A small network was shown many inputs. Here are its activations along a few directions, one row for each input.
In each table, some parts of the input vary, and every possible input appears once, in random order.
Descriptions start from the smaller parts, as in this example, which fits no table here: one of 3 separate values, together with either a single point or one of 9 places along a line or (one of 4 places along a line, together with one of 5 places around a ring).
Shared parts are said once, and a part with two or three values counts as separate values.

Table:
r1: [-15 -16 -33  26  25  21 -20 -25  39 -10  48  31]
r2: [-30 -34   4  22   0  20  51  -3  39   2  -8  13]
r3: [  4  45  39 -44  41  10 -23   3  -5 -16  16   0]
r4: [ 28   1  29  21   7  10 -33  55 -35 -23 -36 -62]
r5: [  2 -19 -25  21   7  12  21 -18  60  17   8  -6]
r6: [ -4  28  16 -25  14  19 -38  -3   1 -29  -9   6]
r7: [ -2  18  21  -5  13   5 -26   8 -29 -27 -21 -56]
r8: [ -5  25  16 -21  -3  23 -49  11  -6 -16 -13 -18]
r9: [ 15   4  33 -39 -11 -68  11   6 -10  31  30  -8]
r10: [-33 -13  -2  38  -1  14  61 -25  -1  35  -6  19]
r11: [ -5  12 -77   9 -10  33  37  -8   1 -25  22  44]
r12: [ 21 -22  20 -36 -40 -52 -20  -6 -24  28   7  -6]
r13: [ 40 -42  12  15 -53 -56 -28  26 -13  19  -5   3]
r14: [-18  12 -54  18  11   9  55 -22 -16  13 -31  40]
What do these inputs look like to the network? -> either one of 3 separate values or one of 5 places along a line or one of 6 places around a ring
Start at r11 and move only the place on the ring of 6, one step at a time. The first step leads to r1. Which rows follow, in order? -> r5, r2, r10, r14
List by row number the other inputs of the same sort as r7. -> r3, r4, r6, r8

Table:
r15: [ 16 -19 -17   5 -13 -49 -44 -41 -29  20  47  30]
r16: [ -6 -27 -44  26 -14  -5  68  -7  55  52  16  32]
r17: [ -5   1   0  36  32  55 -36  25  23 -63 -21 -41]
r18: [ 11  24 -20 -32  29  59 -62  -5  31 -62  24  27]
r19: [ -8  15  15 -19  31  55 -44   9  63 -48 -11 -15]
r20: [ 26   0  69 -37  -3 -57 -11  20  -4  23  14 -17]
r21: [-42  19 -26  -4  47  47  29 -46 -12 -19   1  63]
r22: [ 30 -25  55  -9 -13 -57   0  43 -47   9  -8 -43]
r23: [ -4  64 -13 -69  -2  -1 -43  13 -33 -27   1 -27]
r24: [ 31   7  38 -56  -7 -63 -27  11 -27  -3  53  15]
r25: [ -3 -37  17  12 -32 -43 -16 -34  14  48   7  -2]
r26: [-54  19   0  20  40  46  56 -42  20  -7 -12  10]
r27: [ -4  43  38 -44 -16  -1 -39  36  14   0 -52 -30]
r28: [  2 -34 -44  57 -27  -9  71  11  14  30 -18  15]
r29: [  1  14 -72  20  -7 -10  49 -32   2  24  62  56]
r30: [-38  -1  -8  63  23  55  63 -10 -34  -8 -34  -6]
r31: [ 32 -74   2  43 -54 -32  -2   2 -17  39  -9   4]
r32: [ 14  13   8 -15 -16   8 -11  48 -33  -9 -58 -70]
What do these inputs look like to the network? -> one of 3 separate values, together with one of 6 places around a ring
The inputs of r23 and r32 match in every part but the choice among 3 separate values. If r15 is changed in the same way as r23 into r32, which row does it become? -> r31
Change only the choice among 3 separate values in r28. List by row number the other rows that result. -> r16, r29
Change only the place on the ring of 6 in r16. List by row number the other rows that result. -> r19, r20, r25, r26, r27

Table:
r33: [ 48  17  51 -60  -9 -46 -85  29 -43  -5  -6 -59]
r34: [ 12 -23 -22  12 -11  -8  -6 -19  13  12  31  41]
r35: [-15 -34  12  19  -7 -34  31  -7  -2  23  -6  -3]
r36: [ 27 -51  -3  23 -25 -13   5  14   2  28   8   3]
r37: [-23   7 -20  -6   5  10  27 -35  -8  11  -2  26]
r38: [  0  -9 -21  -8   1 -26  54 -17  -1  14  27  37]
r39: [ 12   6   3  20   3  19  12  28 -18 -26 -19  -6]
r40: [ -8  22 -21  15 -10  24  -4  11  -1 -14 -18 -17]
r41: [-15   5 -18  -2 -12  12  19  -3  -1  19 -26   0]
r42: [-21  19   3   5  32  40 -21 -17  26 -27   5   0]
r43: [  3 -30 -20  16 -35 -19   2  -7  27  18  -3   3]
r44: [-12  21 -29  17  12  31 -17  -7  -1 -22   7  13]
r45: [ -6 -10  14   7   9  11  29   3 -17  13 -19   4]
r46: [-14   3  27  15  29  31 -10   2  14 -20 -19 -41]
r47: [ -4 -11 -11   7 -15 -39  47   7   0  23  10  19]
r48: [-20 -15 -14  10   1 -22  17 -25   9  14  34  33]
r49: [ 12  23  86 -47 -11 -10 -53  38 -27   0  -6 -49]
r50: [ 45   2  69 -39 -22 -62 -71  38 -46  -5 -19 -57]
r51: [-22  17 -22   2  11  23  -3 -18  -1  12  14  32]
r52: [ -7  27  -1  -6  28  33   0  22  25 -19  -9 -19]
r53: [ -4  18 -30   6  11  23  13 -12   0 -30  -3   9]
r54: [ -3  22  -5 -12  36  36   2  -7  28 -30  -4   0]
r55: [ 17 -25 -26   7 -21 -16  13 -20  21  12  22  33]
What do these inputs look like to the network? -> either one of 3 separate values or (one of 4 places along a line, together with one of 5 places along a line)
Start at r55 and move only the place on the line of 5, one step at a time. The first step leads to r38. Which rows follow, in order? -> r37, r53, r54

Table:
r56: [ -7 -18  38 -21  -2 -33 -62  14  48   4  26   2]
r57: [  8 -41  72  15   1   2  13  20  22   7  20 -59]
r58: [ 65 -39  11  19 -40 -19 -95  59   3  -1 -11 -22]
r59: [  1 -29  30   7 -13 -62  70   7 -38  71   4 -24]
r60: [-28 -41  23  24  -6  53  11  19  45  -2 -41 -54]
r61: [ 45  19  -2 -40 -24 -26 -80  57 -69 -56 -21 -42]
r62: [ 11  69  -4 -74  43   8 -31 -27  14 -15  32  41]
r63: [-25 -20 -40  55  12  49  -3   8  58 -39 -37 -13]
r64: [-13 -14 -68  64 -14   7  72 -10  -2  24 -36  31]
r65: [ 25   5  12   3  10   9 -45 -26  61   6  69  34]
r66: [ 46 -53 -17  20 -71 -80 -30   8 -58   8 -29   9]
r67: [  6 -10 -76  27  11  -7  65 -48   7  20  26  73]
r68: [-42  63 -31  22  26  76 -16  -8 -25 -44 -43   0]
r69: [-27  43  38  -7  43  61   2  13 -29  -6 -71 -32]
r70: [-21 -23   1  26 -36   6  94   1   2  53 -50 -19]
r71: [-29  45 -46 -19  38  61   2 -42 -10 -70  19  29]
r72: [ -5 -11 -21  46  15  38  -5 -31  54 -51  45  39]
r73: [-22  42  62 -53  29 -14  15  23 -33 -26 -19 -64]
r74: [  9  -9 -29 -20 -17 -36  45 -30  10  52  58  68]
r75: [  4  41  35 -76  25 -13 -46   1 -39  -1  27 -18]
r76: [ -1 -16  12 -17 -29 -79  24  -8 -22  69  33  22]
What do these inputs look like to the network? -> one of 3 separate values, together with either a single point or one of 6 places around a ring
List by row number the other rows that have the choice among 3 separate values in common with r73. -> r61, r62, r68, r69, r71, r75
